These are the activations of a small neural network, seen along a few directions. Each row is one input.
In each table, some parts of the input vary, and every possible input appears once, in random order.
A made-up example of a description, with smaller parts first: line(6) and (point or line(9) or (values(2) and ring(5))).
Shared parts are said once, and a part with two or three values counts as separate values.
(in the rows, 100 means zero)

Other details of the inputs shift rows strongly along two fixed directions, in all tables alike. That doesn't count.

Rows:
row 1:  26  70 102 107  85  56 110 186 127  53 159 131  70  74 129 106
row 2: 150  91  90 103 111 113 105  73  96 134 114  96 119 109 101  88
row 3: 158 113 131 105  82 107  99  93  69 125  91 101 128  91  97  86
row 4: 125  98 113 114  93 114 121  99  72  67 130  84 120  69 105  63
row 5:  89  55 101 117  97  85  83 130 110  92 126 107 124  77 142  97
row 6:  77  86 133 118  76  97 115 145  94 106 132 128 122  63 138  84
row 7:  90  85  77 108 105  88  71  85 118 103  81 102 102  97  94 121
row 8: 151 113 114 100  84 121 101  78  82 127  86  97 118 101  88 105
row 9:  57 125 109 106  90  95  75 117  85  90  95  70  84 120  93 104
row 10:  60  87 104 107  87  79 115 123 104  79 118 135  79 105 123 110
row 11:  48 105  91  73 113 110  93 105 135  80  84 109  55 110  87 113
row 12:  27 122  76 112  91  86 105 127 128  49  92  87  71 145 107 107
row 13: 100 118 123 119  83 112  96 118  78 119 106  45 118  96 104  97
row 14: 137 100 127  91 108 112 115  99 101 108 113  85 125  96 120  87
row 15: 113 108 117 123  90 113 121 128  90 104 105  60 144 106 128  65
row 16: 117  94  65  82 112 111  78  43 110 119  74  95 111 121  85 112
row 17: 106 115  99  85  90 123  99  85  94 107  92 116 102 112  99 107
row 18: 126 121  68  74 112 110 106  57 105 128  68  90  81 124  42 117
row 19: 151 122 125  86 106  99  99  75  89 120  83  79 118  98  88  93
row 20: 121 103 107  99  92  77 107 123  88 120 113 101 115  76  90  78
row 21:  88 101 149 118  90  84 102 155 107  92 132  95 125  45 135  94
row 22:  93  96 100  94  99 105 110  95  94 100  98 125  90 118 108 105
row 23: 103  93  61  96 111  90 101  72 116 100 111 112  80 131  89 117
row 24:  86 119  70  90 118 133  91  77  82  67  81  90  82  96  77  96
row 25: 113  71 109 113 107  94 110 105  94 114 109 108 121  93 123  98
row 26: 108  93  87 105 109  97  94  71 102 119  66 103  99 114  76 122
row 27: 114  90 110 127  93  92  99 123 105 127 127  99 130  68 104  90
row 28: 107 106  70  90 115 115  95  68 112 123  96 107 100 118  81 105
row 29: 117  79  67  93 106  92  86  53 110 105  94  99  99 123 104 116
row 30:  85 111 123 112  88 115 107 133  84 109 117  63 138  89 124  75
row 31:  57 102  76 104 109  71  69 116 120  87 103 125  73 110  80 111
row 32:  51 108  67  95 121 120  89  96  96  32  95 110  62 113  82 104
row 33: 145 102 132 112  88  99 112  87  69 135  89 106 126  88  95  81
row 34: 102  98  93  78 107  96 111  78 122  90  94  94  62 123  94 108
row 35: 149 109 121  87 103  97 104  82  93 127  79  77 105  89  86  79
row 36: 121  90  89  93 109 112 105  61  94 131  77 102 113 112  90 109
row 37:  75 111  81  83 103 114  92  93 108  71  84 131  69 143  94 125
row 38:  95 134  73  91 110 108  76  88  76  67  65  89  61  97  72 100
row 39: 108 104 135  93 100 110 110 122 102 105 120  94 130  70 127  85
row 40: 124  83 104  91  99 101 121 122  99 114 124  98 110  90 107  83
row 41:  73  63  98 110  98  70 103 113 106  86 119 118  94  98 124 113
row 42:  49 127  67 108 113 111  78 108  91  49  81 100  52  85  80 120
row 43:  50  99 110  99 101  75 103 132 131  53 126 116  73 104 127 115
row 44: 126 100  70  87 114  92  67  40 102 118  56  95 100 126  67 113
row 45: 127 109  87  86  93 109 109  64  94  96  87 112  89 135  97 113
row 46: 124  81 127 121 101  80 102 104  85 123  93 103 132  79  99  91
row 47: 134  86 128  92 105 112 120 106 104 115 111  84 107  89 116  76
row 48:  59  99 113  99  98  89  98 135 125  83  99 101  73  77 101 111
row 49: 107  91 113  97  91 103 121 132  99 122 130 100 123  68 108  78
row 50:  82 113  94 102  97 106 103  78 101 108  74 123  77 117  75 124
Each input here is: line(5) and (values(2) or ring(8)).
- The inputs of row 20 and row 18 match in every part but the line(5) part. If row 31 is changed in the same way as row 20 into row 18, which row does it become? => row 27
- Which other rows does row 15 become when the values(2) part takes its other values? List them by row number. => row 32
- List by row number the other rows that have the line(5) part in common with row 24. => row 6, row 11, row 16, row 17, row 28, row 30, row 36, row 39, row 49

Rows:
row 51: 151  73 113  96 104  90 119  91  96 142 107  76 126  91  99  77
row 52: 136 114  84  95 109 132 140  37  88 127  85  83 103 161 108 107
row 53:  52 102  77  79 100  92  82  94 125 112  78 141  57 148  81 144
row 54:  49 105  86 110 106 112  90 123  82  70 102 109  78  81  84 103
row 55:  57  88  66  98  94  85  78  94 113  76  94 147  76 126 105 131
row 56:  59  93  80  83 102  82  91  81 124  98  69 141  58 149  79 136
row 57: 160  87 146  93  95  97 133 106  91 127 110  94 129  60 116  72
row 58:  64  90  87  93  97  99 120 104 118  71 130  78  93 126 113 102
row 59:  88  73 143 116 101  97 115 165  99  76 162 129 125  20 146  69
row 60:  54  69 117 132  89  99  82 166 101  79 120  94 129  41 137  93
row 61: 160 110 127  76 100 111 126  93  97 140  98  90 116  82  96  94
row 62:  63 104 146 123  87  92 102 172 101  69 137  81 142  79 159  69
row 63:  63 123  92  96 100  91  98 108 100  83  78 105  66 108  68 106
row 64:  55 104  58  72 121  86  79  89 140 107  85 106  48 143  70 131
row 65:  63  82  55 103 121  93  88 112 131  75 114 113  84 102  94 102
row 66: 137 110 143 118  85 105  96 109  94 158 106  68 150  72 108  83
row 67:  66  94 115 125  97  80  71 124 102  78  96  95 101  88 115 112
row 68: 156 103 132  94  88 141 140  88  89 105 120  72 112  97 121  70
row 69: 118 111 120 126  86  92  98 119  67  96 108  90 109  70 100  79
row 70: 150 147  97  78 102 143 114  71  69 105  69  66 102 143  77  76
row 71:  46  96  84 110 102  90  64 113 106  70  90 102  89  90 112 121
row 72:  85 107  86  83 114  90  94  82 116  61  82 126  51 115  81 130
row 73: 135 124 103  94 115 106  92  43 102 136  52  74 109 125  67 103
row 74: 141 149  87  83  92 120 109  60  88 136  63  73 102 120  44 108
row 75:  90  79  85 110 109  73  90 111 114  83 115 101  87 105 101 112
row 76: 141  93  78  93 102 125 104  49  92 126  83 123 124 120  85  99
row 77: 152  94  97 101  98  97 102  52  85 126  82 115 115 130  90 116
row 78:  81  95  99  91 102  91  93 111 106  66 115 126  81  76 112 101
row 79:  83  73  86 115  96  77  90 133 114  83 140 104 110  74 125  90
row 80: 143 107 113 115  87 111 100  99  49 118 109  76 129  58 107  64
- The inputs of row 65 and row 60 match in every part but one. If row 51 is changed in the same way as row 65 into row 60, which row does it become? => row 73
- What is each input in this table made of? => values(5) and (point or line(5))
- Which other rows does row 55 become when the values(5) part takes its other values? List them by row number. => row 71, row 78, row 79, row 80
- List by row number the other rows that have the values(5) part in common with row 80. => row 54, row 63, row 69, row 70, row 74
- List by row number the other rows that have the values(5) part in common with row 72. => row 57, row 59, row 61, row 68, row 78

Rows:
row 81: 105 104 104 101  97 104  95  96  96 112  92 100 107  96  96 102
row 82: 110 105 109  99  98 103 100  94  94 108  89 100 101  97  94 101
row 83:  85  75 136 126  77  87 121 169  97  89 155 105 127  57 150  75
row 84: 104 107 104  98  99 105 111  99  99 107 101  92 101 112  99  97
row 85: 107 114 104  95 100 104 104  97  97 103  97  93  97 105  92  98
row 86: 106 104  99  98 100 104 104  96  91  97  98 100  94  96  92  95
row 87: 101 103  94 101 100 106  99 100  93 100 101  99 101  96  94  96
row 88:  99 101  93 100 105 108  95  98  96  93 101  93 101  95  99  95
row 89: 103 111  99 101  98 105  98 100  93 109  94  91 104  97  90  96
row 90: 100 109  99 101 102 107  94  99  97 101  93  86 105  96  94  95
row 91: 105  84  93  95 102  95 107  94 111 106 107 108 103 110 105 101
row 92: 104 110 104  97 103 106 100  95  95  96  90  87  99  96  92  95
row 93: 107 103 106 105  95  99  94  92  93 111  91  99 109 102 100 103
row 94: 111  99  99  92 104  95  98  93 108 112  96 100  98 106  93 104
row 95: 108  98 101  99 101 103 102  93  94 100  95 109  99  95  99 100
row 96: 109  96  97 102  99  91  93  88 101 117  93  97 106 103  96 106
row 97: 107  97  96  98 102  97  93  92 104 118  94  98 104  97  92 106
row 98: 106 111 101 105  96 101  98  97  91 107  92  90 106 104  93  97
row 99: 105 102  95 105  98 101  99  96  90  98  99  98 102 103  97  97
row 100: 106  95  99 105  98  99  96  92  93 102  98 108 107 101 104 103
row 101: 105 106  97  95  99 105 107  97  98  95 104 100  92 104  97  98
row 102:  90  66 136 128  84  75 107 165 100  94 148 115 127  40 142  79
row 103:  24  91  72  92 109  76  81 123 139  55 103 138  49 117  96 131
row 104: 104 108 100 105 101 103  94  96  95  99  91  85 107 102  98  96
row 105: 112  98 100  96 103  96  98  91 101 113  91  98  98  98  90 105
row 106: 105 100 108  97  97 103 107  96 101 110  98 101 105 112 105 100
row 107: 107  92 100  94 102  94 104  94 108 116  99 100 102 112 102 101
row 108: 103 103  97  97 105 107 101  94  95  90  97  94  94  95  97  95
row 109: 107 113 105  98  99 104 103  97  91 104  91  92  99  97  88  96
row 110: 104  93 100  97  97 103 111  96 102 101 105 109 104 110 111 101
row 111: 104  96  98 102 101 104  97  95  96 104  99 108 106  95 101 102
row 112: 109 107 108  95  98 103 100  95 100 107  94 102 100 105  98 102
row 113: 107  89  92 103 103  91  95  87 102 107 100 106 105 103  98 105
row 114: 100 106 103  97 103 108 109  97 103  99  99  86 101 111 104  97
row 115: 105  90  90 100 106  97  95  90 105 109 101 107 103  97  95 105
row 116: 102 104  96  93 104 107 103  95 102  88 104  94  93 103 102  98
row 117: 104 112 103  94 104 106 101  95 101  96  96  87  97 104  96  98
row 118:  15 101  70 101 108  85  73 126 123  41  97 122  52 118  99 127
row 119:  99  98  95  96 102 109 111  97 104  90 107  93  98 110 110  99
row 120: 107 100 100  95 100 103 103  95 101  98 101 110  98 102 103 101
- The inputs of row 110 and row 111 match in every part but one. If row 114 is changed in the same way as row 110 into row 111, which row does it become? => row 90
- The inputs of row 105 and row 94 match in every part but one. If row 102 is changed in the same way as row 105 into row 94, which row does it become? => row 103
- What is each input in this table made of? => values(2) and line(4) and line(5)
- Which other rows does row 89 become when the values(2) part takes its other values? List them by row number. => row 87
- Which other rows does row 93 become when the line(5) part takes its other values? List them by row number. => row 81, row 82, row 106, row 112
- Which other rows does row 104 become when the line(4) part takes its other values? List them by row number. => row 93, row 96, row 98
- Which other rows does row 84 become when the values(2) part takes its other values? List them by row number. => row 83
